These are the activations of a small neural network, seen along a few directions. Each row is one input.
Each table varies a few parts of the input and shows all the possible inputs, shuffled.
Descriptions start from the smaller parts, as in this example, which fits no table here: one of 8 places around a ring, together with either a single point or (one of 2 separate values, together with one of 4 places along a line) or one of 11 places around a ring.
Shared parts are said once, and a part with two or three values counts as separate values.

Other details of the inputs vary at random and push rows far along three fixed directions, the same in every table; ignore that.

A family of inputs:
R1: [-10  -8  -2  -6 -11   9 -37  12   2  -8 -23 -35]
R2: [ 22 -19  29   2 -54  26 -19  -2  38  12 -22  42]
R3: [ 33 -10 -23  18  38  -4  26 -16 -24  22 -23  23]
R4: [  6  36  18   3  28   7 -15  19   1 -41 -26 -68]
R5: [ 46 -54   7  33 -16   7 -27  13  14  54 -83  -6]
R6: [-10  34  -5  -2   0 -15  38 -14  -1  -9  61  42]
R7: [ -7  14   8 -29  15 -19 -16   8 -22 -43 -35 -82]
R8: [ -6 -23  33 -27 -14  15 -14  45 -14 -22 -54 -41]
R9: [ -4  34 -40   2  66   7  25  -6 -22  -9  14 -41]
R10: [  2   9  28 -39 -48  -3  -4   2  16 -55  10  12]
R11: [  9  10 -27  -6   2  -6  33 -16 -13   0  34  44]
R12: [  9   8 -30 -12  42  10  35 -20  -8   6   3  -9]
R13: [-38   9 -24 -10  -6 -11   8 -17  -7   4  69  31]
R14: [ -5  25   4 -16   6 -17 -23  15 -29 -43 -32 -78]
R15: [  4  15 -17  20  29   5  26  -7   6  34   8 -12]
R16: [  6 -23 -43  10  26   9   8 -16 -16  50 -20   3]
R17: [-32  27  40  -5  11   7 -15  48 -33 -39 -44 -78]
R18: [  4 -21   6 -22  -9 -11 -16   2  -1 -24 -11  -7]
R19: [-42  40 -10  13  39 -17   3   9  -2   2  33 -71]
R20: [ 11 -30 -11  28  41   6  30  21 -34  53 -29  15]
R21: [  6 -45  14 -22 -61  17 -24  -9  31  12 -22  40]
R22: [-47  13   4 -40 -38 -10   7 -21   8 -17  69  25]
R23: [-33  33  -6  20  59 -12  42  33 -35  15  22 -56]
R24: [ -8   1 -32  -1   9  21  15 -17   8  19  37  35]
R25: [ 22  -8  13 -21   2  -4 -16  12   1 -43 -33 -28]
R26: [ 28 -24  18   6 -13  -8 -26   5 -16  -7 -63 -11]
R27: [  2  11 -17  23  36   5  19  -2   9  28  16 -10]
R28: [ 57 -50 -25  43  31 -19  21  -6 -17  69 -45  27]
R29: [-19  36 -27   8  62  11  23 -18 -19  12   1 -44]
R30: [ 61 -42 -27  37  49  -5  19  -6 -14  45 -41  39]
R31: [-29  28 -26 -14  -6  18  26 -24   9   6  61  29]
R32: [ 12  22 -19  13  39   6  31 -11  -6  15   3  -2]
R33: [ 60 -56  14  34  -6 -15 -26  21   1  24 -71   1]
R34: [ 63 -38 -25  45  46  10  23  -2   3  57 -40  28]
R35: [ 19 -16  21 -25 -32  20 -14   2  29 -35 -12  15]
R36: [ 14  -5 -12   8  -5  16  31 -27   8  23  21  72]
R37: [-11 -30  12 -23 -38  12 -32  -1  27  -7  -6   9]
R38: [  2  34  38  -6 -48   6   0  12  34 -34  25   5]
R39: [ 15  10  20   2   4  17 -20   9   6 -33 -33 -25]
R40: [  4  -2  27   1 -31  21 -26   7  34  -9  -5  12]
R41: [-31  18 -19 -27  -1  15  32 -30  17   4  60  26]
R42: [-16   2 -20  10  30 -12  10 -21 -27  28   4  -4]
R43: [-16  -4 -26   1  36  11  31  22 -42  25   1  -6]
R44: [ -9 -12  29   1 -41 -12 -36  10  12  -8   2   9]
R45: [ 36 -53   4  21 -10  18 -34  -1   1  42 -91   2]
R46: [ 11 -36  14 -11 -68   3 -31  -1   9   7 -19  41]
R47: [-34  11  26  -6 -44   2 -30   8  30 -16  29   4]
R48: [ 18   7  23   2   0  -4 -21  14  -5 -43 -32 -21]
R49: [-34  43 -10   1  50 -25   3  -3 -32 -33  23 -58]
R50: [-14  -7  -9  22   1 -24  13  -5   4  34  48  30]
R51: [  9  -8   6  -8 -11 -11 -33  15 -13 -32 -28 -32]
R52: [  5 -22  16 -24 -31  26 -22  -2  34 -16 -10  10]
R53: [-40  -1 -18 -24   2 -13  14 -24   1   3  69  28]
R54: [ 27  18  29   6 -16 -15  -6  23   4 -29 -24 -29]
R55: [ -1  -4  25  -2 -30  25 -27  -1  27 -15  -8  16]
R56: [ 11 -20  -9  11 -15 -17  24 -19  -3  34  25  73]
R57: [-15  12  34  -9 -44 -20 -24  12  12 -42  27  10]
R58: [-27  28 -23  12  54 -24  15 -11 -33  19  12 -51]
R59: [ -8 -30 -12  13  -8  -6   5 -24  -1  37  29  72]
R60: [ -2  49   8   8  35 -26   7  22  -8 -39  13 -63]
R61: [ -5   1 -15  22  21 -23  17  -6 -12  39  13 -11]
R62: [-38  10  24 -10 -43   8 -32   0  24 -22  26  10]
R63: [ -1  16 -10 -12 -10  -7  12  -3  -2 -29  42  33]
R64: [-33  18  28 -11 -53   2 -24   3  27 -12  20   1]
R65: [ -8  18   0 -22 -48  16  19 -16  22 -20  56  61]
Description of these inputs: one of 5 places along a line, together with either a single point or (one of 2 separate values, together with one of 6 places around a ring).
- The inputs of R54 and R10 match in every part but the place on the line of 5. If R27 is changed in the same way as R54 into R10, which row does it become? => R52
- The inputs of R16 and R45 match in every part but the place on the line of 5. If R9 is changed in the same way as R16 into R45, which row does it become? => R39
- Change only the choice among 2 separate values in R55. List by row number the other rows that result. => R29
- Which other rows agree with R47 in the place on the line of 5? List them by row number. => R2, R4, R6, R20, R30, R32, R40, R44, R56, R57, R58, R64
- Change only the choice among 2 separate values in R60. List by row number the other rows that result. => R54
- A walk changes only the place on the line of 5. It starts at R50 and steps to R44. List the rest of the walk in order. => R59, R13, R53

A family of inputs:
R66: [  6  10 -45  41  84  26  60  -2 -46  57  -1  33]
R67: [ 23 -14  41  25 -35 -18 -29  16   5 -13 -26  14]
R68: [ 34 -43 -51  21  59  16  35 -13   0  60 -14  32]
R69: [ 10  14  25  -7  33  -8 -16  36 -32 -51 -63 -83]
R70: [ -4  55  46 -21 -40 -17   7  11  23 -68  44  -4]
R71: [ 49 -39  25  22 -28  -4 -12  27   6   5 -34  43]
R72: [  3   0  15  11 -20 -18  26  -2   4   4  51  80]
R73: [ 14 -11  -7 -39 -44  17  13 -14  19 -25  35  65]
R74: [  8   8  18  -7   6  -5 -10  33 -17 -43 -25 -36]
R75: [ 13 -10  36  22 -34   1 -38   2  41   7 -20  -1]
R76: [-11  58  46  -8 -49 -23  -9   0  25 -60  48  -9]
R77: [-14  53 -25  -3  27 -18   7 -15 -10 -30  26 -47]
R78: [ -5   1   6 -14  -2  -3 -36   9 -20 -36 -28 -42]
R79: [ -19   12    9    6   10  -15  -47   27  -19   -9  -58 -104]
R80: [-17  -4  39  -8 -81 -12 -33  -4  19 -30  23  64]
R81: [-84  96 -50  13  86  40  72 -25  -2  28 102 -22]
R82: [-20  -7   7 -24  -7   4 -22  23 -14 -18 -25 -56]
R83: [ 30 -43 -30  37  37 -11  32  11 -18  79 -16  25]
R84: [ -39   -4   39  -19 -120   10  -32  -32   76   -8   77  112]
R85: [-56  44 -22  -3  -8 -25  21 -21  -5 -13 107  47]
R86: [-14  12  26  18 -13 -20 -29  30  -1  -2 -13 -56]
R87: [ -4 -40  17 -24 -68  24 -37 -29  42   5   4  60]
R88: [ 10 -29 -53  -2  54  18  16 -22  -4  38  -7   1]
R89: [ 12  14  -4 -27  -6   4 -25  -7  -4 -43 -26 -46]
R90: [ 34 -52   4 -10   6  28 -36   0  10   7 -87 -29]
R91: [ 60 -37  19  -9 -29  13   8   3  15  -9 -47  50]
R92: [ 15 -18 -28  41  15  -1  12 -24  24  62  30  51]
R93: [ 53 -47   4 -24 -31  20  -6 -11  10  -8 -50  44]
R94: [-34  20  29 -42 -33  -3 -12   9  -6 -64  26  -6]
R95: [ 19 -45 -20  49  30 -19  22  -6 -16  89 -18  26]
R96: [ -12   27  -59   27  104   -9   -7  -15  -21   29  -35 -106]
R97: [ 72 -31   6   0   4  13 -10  20   0 -16 -85 -18]
R98: [ 27  11 -16  25  -2 -15  27 -21  11  18  44  51]
R99: [-13 -26  26   4 -49  -9 -39   8   7  16 -33   1]
R100: [  7 -64 -40  11  31   0  14 -25 -29  81 -28  31]
R101: [ -4   3  14  -7  19  -4 -19  45 -23 -20 -57 -98]
R102: [-48  15 -31  20  27  29  65  -3 -18  73  57  50]
R103: [ 16 -19 -19  26  30   1  36 -21  17  55  29  57]
R104: [ -4 -39  12 -13 -44   5 -39   9   2   9 -35  -4]
R105: [ 11 -34  31 -16 -57  24  -8   0  45  -6   4  65]
R106: [-62  41 -15 -17  47 -17  50   7 -31  -2  60 -46]
R107: [ 78 -24  14  19   2   2 -14  23   6  -7 -80 -20]
R108: [-45  24  27 -50 -68   5 -10   7  12 -71  72  35]
R109: [-54  28 -30 -24  13   8  -2 -27  12 -11  60 -22]
R110: [-24 102 -46   7 105  24  79 -13 -41  -8  40 -61]
R111: [-43  77 -21 -16  23 -29  26 -35  -9 -34  72 -21]
R112: [-68  29  33 -52 -44   1 -14  16  -1 -54  36 -42]
R113: [-34  31  47  -8 -19 -20 -13  41  -1 -34   5 -67]
R114: [ 53 -34  15  24   5  12 -32  25  22  15 -74 -30]
R115: [ 15  22  23  24  22 -23 -37  35 -20 -35 -49 -88]
R116: [ 10 -44 -32   1  13  -2  18 -35 -25  41  12  76]
R117: [ 50 -46 -52   1  38   7  25 -48 -20  50 -30  51]
- What is each input in this table made of? => one of 4 separate values, together with either a single point or (one of 2 separate values, together with one of 6 places around a ring)
- The inputs of R115 and R92 match in every part but the choice among 4 separate values. If R108 is changed in the same way as R115 into R92, which row does it become? => R88
- The inputs of R105 and R69 match in every part but the choice among 4 separate values. If R114 is changed in the same way as R105 into R69, which row does it become? => R71
- Change only the choice among 2 separate values in R90. List by row number the other rows that result. => R88
- Change only the place on the ring of 6 in R101. List by row number the other rows that result. => R79, R82, R83, R86, R104
- Change only the choice among 4 separate values in R70. List by row number the other rows that result. => R72, R103, R113
- Change only the choice among 2 separate values in R107. List by row number the other rows that result. => R70

A family of inputs:
R118: [ 10 -16  -6 -15 -42  14   6 -29  27  -2  38  90]
R119: [ 45 -52  22  14 -36  22 -38  18  18  24 -78   8]
R120: [ 19 -41   2  20 -41  -1   7 -10  27  49  17  87]
R121: [  1  44  45 -16 -19  -6 -26  30  -6 -76 -28 -67]
R122: [-14  19 -27  19  58  -9  25  -4 -31  24   6 -26]
R123: [ 15  20  -8   2  41   5   2  11 -14 -20 -33 -55]
R124: [ 21   2 -28   6  42  -4  32  -6 -24   9  -3   0]
R125: [-43  46  43 -26 -39  -6 -32  30   8 -67  13 -66]
R126: [ 42 -39 -33  44  57   0  12  -9 -10  72 -48  -4]
R127: [  4 -14 -32  10  49   7  17 -11 -13  40 -16 -20]
R128: [-40  44  49 -17 -39  -6 -31  30   3 -64  14 -49]
R129: [-11  -2 -20  15  12 -15  30 -14   0  34  48  42]
R130: [  2  16  27 -27 -20  13 -21  14  16 -55 -15 -34]
R131: [ 29  -1 -30  20  54 -18  35  -9 -23  21  -2  -1]
R132: [-37  35 -24  -8  62  -7  15   1 -25  -2   6 -82]
R133: [ 31 -39  33  13 -42  -4 -33  22  15   3 -42  13]
R134: [ 22 -27 -15   9  39  -2 -32   2 -26  11 -85 -65]
R135: [-12 -18 -29  -1  25  -2  32 -15 -12  35  35  37]
R136: [  4 -16 -37  10  37   5   6 -24 -12  39 -12  -2]
R137: [  9 -45  19 -12 -60  12 -14   1  24  10  -6  60]
R138: [-32  31 -13  -1  37 -10  15   8 -22  -6  26 -41]
R139: [-10  -7  21 -15 -40   3 -39   2  15 -17 -19 -13]
R140: [-31  54 -14  -3  24  -2  40 -16  -3 -19  73  16]
R141: [-23  11 -14  11   4  -1  28 -16   0  32  51  47]
R142: [ 13 -35  21  -9 -40   3 -46   7   7 -12 -46   2]
R143: [-32  16  33 -20 -68   5 -15   9  29 -25  42  27]
R144: [-32  43  -9  10  36  -1  14  -1 -12   3  23 -41]
R145: [ 80 -57  22  22 -21  13 -32  17  22  10 -95  16]
R146: [ -3   2  -5 -22 -37  -3  16 -27  10 -16  54  74]
R147: [-28  27   6 -33 -33  -4  29 -13  12 -35  81  49]
- What is each input in this table made of? => one of 5 places along a line, together with either one of 2 separate values or one of 4 places along a line
- The inputs of R120 and R143 match in every part but the place on the line of 5. If R126 is changed in the same way as R120 into R143, which row does it become? => R119
- Change only the place on the line of 4 in R136. List by row number the other rows that result. => R134, R139, R142
